A small network was trained on invented records. Each row is its activation on one of them, seen along a few directions.
Records have a field called MAS. Each example row is followed by its value.
Records without MAS are marked none.
The largest differences between rows may come from other fields.
(in the rows, 500 means zero)
Strong random noise was added to every row along 3 fixed directions; ignore it. To show where, here is one row again and again, with new noise each time:
559; 406; 461; 655; 617; 379; 759; 611; 451; 466; 516; 412; 382; 665; 585; 559; 177; 622
561; 509; 340; 443; 555; 653; 724; 674; 511; 479; 532; 490; 592; 689; 514; 437; 340; 629
466; 589; 465; 425; 538; 636; 705; 558; 519; 527; 475; 463; 585; 643; 503; 332; 416; 684
709; 565; 67; 724; 579; 476; 351; 573; 454; 625; 659; 441; 430; 565; 489; 325; 390; 659
396; 476; 695; 494; 583; 466; 894; 540; 490; 456; 404; 413; 467; 673; 577; 485; 252; 668

505; 466; 476; 656; 509; 419; 197; 524; 495; 562; 539; 455; 479; 311; 518; 470; 621; 641 | vofu
480; 692; 590; 519; 378; 474; 492; 293; 549; 538; 471; 551; 343; 449; 466; 587; 664; 316 | fiki
536; 649; 291; 159; 397; 854; 387; 694; 574; 461; 479; 582; 771; 557; 463; 400; 646; 416 | befar
514; 412; 607; 393; 490; 573; 922; 691; 549; 355; 446; 501; 565; 712; 551; 622; 291; 608 | zol
511; 552; 632; 684; 507; 276; 399; 377; 478; 467; 443; 378; 334; 440; 455; 494; 416; 461 | gub
381; 481; 843; 507; 546; 365; 890; 433; 445; 431; 361; 474; 326; 607; 596; 648; 316; 592 | rad
465; 404; 527; 807; 694; 241; 399; 472; 449; 516; 534; 415; 332; 392; 592; 526; 390; 624 | resuv
583; 752; 274; 705; 529; 434; 287; 281; 477; 725; 621; 408; 294; 478; 441; 179; 583; 620 | gof
506; 406; 600; 750; 568; 293; 457; 473; 363; 576; 477; 378; 463; 475; 575; 411; 334; 738 | tez
502; 313; 533; 706; 587; 332; 331; 462; 444; 454; 536; 391; 439; 433; 561; 567; 348; 514 | tez
599; 477; 340; 348; 492; 611; 372; 594; 547; 432; 542; 633; 533; 467; 569; 725; 527; 280 | mol
332; 552; 789; 594; 463; 372; 502; 354; 461; 609; 445; 438; 463; 406; 526; 445; 588; 498 | refe
523; 221; 423; 415; 622; 532; 609; 752; 405; 406; 545; 589; 655; 555; 544; 676; 285; 576 | zugu
574; 384; 396; 586; 572; 483; 564; 570; 422; 425; 552; 488; 377; 620; 524; 697; 340; 440 | mos
308; 241; 835; 525; 454; 301; 754; 475; 477; 294; 401; 462; 324; 475; 580; 759; 332; 385 | fasis
339; 536; 930; 581; 514; 273; 654; 212; 487; 417; 380; 450; 221; 464; 556; 601; 490; 525 | rad
701; 273; 262; 486; 565; 624; 804; 889; 449; 309; 571; 566; 608; 785; 554; 784; 193; 517 | fita
433; 464; 536; 452; 537; 406; 447; 352; 428; 473; 496; 320; 602; 292; 546; 517; 637; 582 | none
414; 524; 398; 497; 514; 442; 421; 517; 419; 497; 506; 544; 533; 460; 519; 360; 528; 526 | fasis
540; 465; 366; 495; 485; 628; 342; 574; 440; 567; 565; 453; 597; 521; 507; 410; 523; 533 | sotem
589; 491; 342; 727; 502; 346; 308; 446; 525; 580; 620; 455; 319; 396; 511; 608; 463; 297 | som
487; 675; 476; 300; 456; 759; 591; 431; 532; 536; 505; 584; 551; 536; 463; 433; 617; 396 | fiki
554; 445; 391; 389; 431; 647; 448; 560; 551; 384; 528; 553; 501; 547; 451; 690; 540; 392 | mos
573; 397; 417; 436; 463; 581; 636; 615; 519; 328; 588; 616; 513; 530; 514; 652; 478; 367 | lif
597; 542; 470; 712; 552; 315; 487; 444; 426; 503; 520; 475; 382; 529; 613; 494; 391; 522 | tisu
506; 678; 456; 518; 450; 492; 325; 259; 541; 622; 526; 502; 328; 395; 473; 436; 631; 381 | fiki
597; 302; 441; 478; 476; 490; 794; 728; 488; 323; 533; 595; 469; 579; 568; 771; 289; 417 | lif
660; 519; 368; 678; 543; 382; 360; 425; 469; 657; 453; 540; 509; 486; 428; 276; 550; 625 | vak
502; 419; 501; 219; 393; 837; 510; 692; 539; 368; 510; 581; 818; 562; 495; 533; 620; 480 | sotem
413; 314; 597; 506; 567; 390; 299; 518; 479; 444; 527; 480; 490; 386; 555; 650; 503; 452 | govaz
602; 526; 347; 593; 472; 475; 424; 479; 562; 516; 592; 430; 399; 540; 463; 454; 470; 544 | zol
387; 308; 816; 651; 587; 206; 886; 541; 440; 415; 464; 453; 318; 626; 567; 828; 234; 471 | nitim
547; 533; 284; 409; 461; 669; 345; 508; 534; 498; 557; 530; 510; 542; 433; 538; 585; 433 | mos
653; 185; 268; 396; 574; 467; 497; 838; 473; 368; 658; 592; 589; 630; 515; 838; 273; 354 | zugu
568; 500; 346; 431; 378; 679; 347; 625; 552; 514; 597; 584; 671; 439; 441; 552; 679; 359 | refe
635; 575; 256; 593; 486; 479; 57; 347; 505; 595; 629; 543; 342; 329; 505; 550; 656; 304 | mol
283; 671; 874; 350; 491; 565; 784; 355; 511; 611; 359; 475; 646; 504; 495; 198; 528; 778 | gak
589; 277; 476; 503; 596; 504; 772; 762; 413; 447; 549; 523; 697; 635; 529; 547; 185; 690 | botog
466; 556; 605; 380; 397; 545; 389; 397; 557; 511; 423; 559; 449; 366; 527; 619; 616; 398 | mol
425; 633; 491; 395; 480; 693; 398; 449; 485; 535; 441; 510; 629; 455; 540; 300; 632; 570 | befar
772; 350; 105; 598; 485; 608; 279; 763; 451; 485; 648; 531; 674; 510; 486; 523; 423; 590 | tez
424; 463; 599; 188; 419; 828; 701; 721; 490; 461; 416; 546; 848; 631; 534; 445; 522; 628 | sotem
369; 434; 602; 280; 502; 575; 355; 567; 532; 462; 489; 530; 658; 452; 493; 549; 612; 456 | govaz
371; 648; 674; 268; 503; 723; 717; 477; 536; 529; 435; 569; 783; 520; 479; 232; 578; 709 | gak
508; 399; 243; 540; 462; 490; 359; 575; 464; 492; 559; 532; 482; 425; 503; 491; 476; 470 | fasis
488; 356; 462; 370; 485; 516; 308; 567; 520; 436; 576; 577; 619; 425; 459; 598; 568; 483 | zugu
554; 639; 400; 439; 595; 620; 640; 459; 513; 661; 405; 558; 674; 656; 396; 131; 508; 682 | botog
407; 492; 743; 548; 467; 432; 538; 334; 541; 453; 409; 427; 463; 469; 498; 537; 458; 493 | gub
369; 476; 812; 595; 486; 297; 353; 335; 481; 515; 476; 454; 457; 306; 563; 445; 606; 522 | refe
520; 473; 637; 502; 502; 504; 834; 559; 459; 436; 425; 491; 493; 653; 603; 590; 302; 526 | tisu
542; 801; 346; 572; 437; 544; 457; 359; 533; 662; 576; 484; 409; 571; 416; 299; 663; 530 | gof
366; 506; 601; 478; 592; 492; 522; 423; 484; 526; 517; 501; 534; 478; 475; 398; 533; 606 | nitim
352; 397; 789; 308; 468; 670; 627; 628; 574; 376; 444; 504; 655; 490; 517; 618; 598; 528 | vofu
414; 612; 739; 600; 474; 256; 325; 291; 525; 550; 471; 409; 337; 304; 497; 394; 569; 453 | som
532; 704; 455; 294; 480; 759; 709; 476; 608; 451; 393; 553; 387; 652; 370; 497; 604; 318 | rad
673; 378; 279; 469; 517; 634; 577; 653; 546; 332; 594; 555; 519; 631; 553; 735; 347; 264 | tisu
724; 505; 111; 569; 536; 531; 289; 691; 434; 503; 622; 531; 524; 559; 568; 512; 435; 426 | befar
750; 615; 278; 683; 518; 487; 598; 556; 525; 503; 538; 450; 283; 661; 400; 432; 453; 475 | zol
373; 567; 599; 325; 437; 528; 419; 512; 463; 511; 384; 490; 513; 418; 472; 417; 560; 496 | gugut
431; 463; 574; 586; 528; 404; 515; 404; 505; 478; 465; 401; 373; 557; 506; 546; 405; 529 | fita
484; 679; 449; 646; 493; 473; 323; 310; 448; 647; 529; 418; 445; 509; 436; 224; 633; 699 | fita
433; 307; 574; 417; 474; 478; 569; 594; 459; 426; 442; 513; 472; 483; 585; 703; 363; 440 | gugut
628; 276; 384; 437; 515; 514; 362; 775; 466; 362; 625; 585; 614; 506; 514; 757; 485; 410 | govaz
425; 565; 747; 554; 537; 364; 855; 429; 473; 519; 414; 433; 351; 619; 576; 469; 329; 667 | gof
443; 444; 559; 575; 522; 443; 490; 540; 417; 581; 476; 499; 653; 455; 487; 427; 458; 647 | vak
546; 363; 392; 298; 501; 600; 651; 614; 458; 404; 538; 378; 719; 457; 530; 675; 527; 502 | none
468; 394; 592; 511; 604; 542; 639; 626; 516; 392; 555; 510; 557; 551; 541; 596; 478; 539 | resuv
558; 468; 285; 447; 468; 652; 336; 562; 423; 549; 600; 540; 544; 482; 481; 454; 567; 456 | gugut
465; 441; 510; 498; 486; 446; 613; 475; 525; 466; 529; 495; 360; 508; 526; 582; 417; 383 | lif
196; 659; 783; 140; 372; 852; 336; 409; 674; 520; 390; 504; 779; 330; 405; 288; 935; 590 | vofu
497; 399; 568; 609; 575; 357; 615; 528; 432; 529; 569; 471; 426; 549; 505; 544; 382; 613 | nitim
586; 569; 134; 350; 427; 664; 352; 534; 499; 533; 597; 414; 743; 384; 430; 556; 767; 431 | none
311; 475; 783; 368; 579; 602; 746; 581; 544; 409; 410; 525; 665; 523; 555; 492; 529; 663 | resuv
405; 620; 581; 205; 446; 722; 537; 499; 646; 460; 456; 595; 773; 449; 459; 347; 640; 566 | gak
414; 532; 617; 457; 475; 556; 460; 402; 565; 417; 398; 519; 627; 424; 501; 483; 533; 534 | gub
361; 409; 870; 513; 571; 415; 829; 451; 470; 462; 433; 427; 422; 516; 599; 566; 307; 476 | som
535; 496; 452; 518; 536; 553; 489; 522; 435; 605; 591; 483; 685; 528; 427; 255; 468; 726 | botog
428; 477; 622; 535; 524; 495; 413; 434; 408; 625; 518; 456; 656; 422; 456; 244; 542; 723 | vak

Here are new rows. What is MAS for each?
614; 418; 450; 541; 555; 487; 512; 695; 399; 443; 563; 463; 616; 625; 504; 492; 362; 547 | tez
766; 589; 71; 444; 529; 617; 460; 511; 482; 552; 537; 417; 572; 482; 399; 467; 704; 415 | none
288; 503; 799; 744; 436; 160; 396; 175; 403; 555; 427; 394; 226; 302; 516; 366; 578; 591 | fasis
495; 448; 443; 328; 455; 610; 371; 636; 530; 453; 527; 499; 660; 560; 523; 538; 530; 405 | sotem
427; 770; 712; 847; 609; 179; 408; 82; 509; 777; 389; 374; 164; 470; 460; 142; 712; 663 | resuv
482; 672; 372; 370; 423; 601; 229; 484; 434; 617; 524; 585; 657; 425; 475; 246; 746; 597 | gugut
355; 460; 836; 482; 410; 450; 506; 405; 471; 514; 398; 403; 504; 464; 542; 464; 545; 597 | sotem
556; 672; 315; 568; 464; 573; 245; 373; 444; 631; 577; 498; 463; 490; 418; 319; 694; 597 | mos
549; 616; 434; 667; 459; 345; 235; 244; 521; 580; 549; 448; 196; 385; 456; 484; 604; 478 | rad
377; 483; 548; 535; 461; 455; 550; 473; 399; 517; 463; 513; 506; 445; 521; 368; 519; 624 | fasis
353; 891; 335; 255; 354; 868; 373; 340; 590; 669; 516; 596; 681; 450; 336; 113; 927; 466 | lif
575; 496; 310; 397; 418; 702; 379; 591; 429; 544; 603; 573; 612; 509; 467; 432; 626; 494 | gugut
657; 493; 325; 742; 518; 423; 502; 532; 445; 509; 590; 482; 450; 614; 495; 623; 382; 406 | gub
302; 452; 744; 444; 551; 465; 662; 433; 530; 376; 341; 462; 507; 544; 557; 572; 397; 580 | fita
566; 609; 579; 518; 520; 474; 723; 398; 546; 458; 388; 511; 185; 564; 467; 655; 446; 200 | fiki
355; 452; 780; 583; 488; 291; 646; 413; 514; 478; 451; 474; 372; 495; 484; 674; 475; 495 | nitim
431; 690; 582; 497; 434; 455; 298; 375; 378; 633; 476; 452; 436; 403; 429; 224; 688; 576 | gugut
598; 427; 398; 562; 525; 380; 754; 476; 572; 504; 518; 514; 270; 694; 579; 509; 381; 353 | lif
236; 501; 871; 324; 465; 617; 578; 381; 540; 500; 346; 403; 663; 486; 494; 362; 539; 618 | tez
589; 514; 375; 769; 507; 309; 306; 421; 443; 553; 524; 435; 352; 464; 496; 462; 464; 663 | fita
429; 377; 695; 387; 556; 578; 714; 660; 452; 372; 423; 513; 750; 609; 591; 516; 374; 641 | tez
682; 346; 202; 648; 489; 497; 188; 642; 477; 493; 601; 474; 572; 413; 496; 540; 422; 558 | tez
408; 555; 564; 468; 604; 509; 490; 533; 543; 494; 530; 482; 552; 529; 502; 434; 573; 530 | resuv
542; 559; 538; 377; 448; 704; 757; 551; 507; 457; 493; 524; 596; 681; 519; 489; 467; 467 | tisu
708; 576; 427; 694; 541; 411; 602; 485; 501; 538; 520; 473; 295; 542; 406; 441; 429; 452 | gak
288; 648; 682; 303; 406; 547; 485; 339; 604; 459; 396; 572; 556; 361; 499; 360; 712; 509 | lif
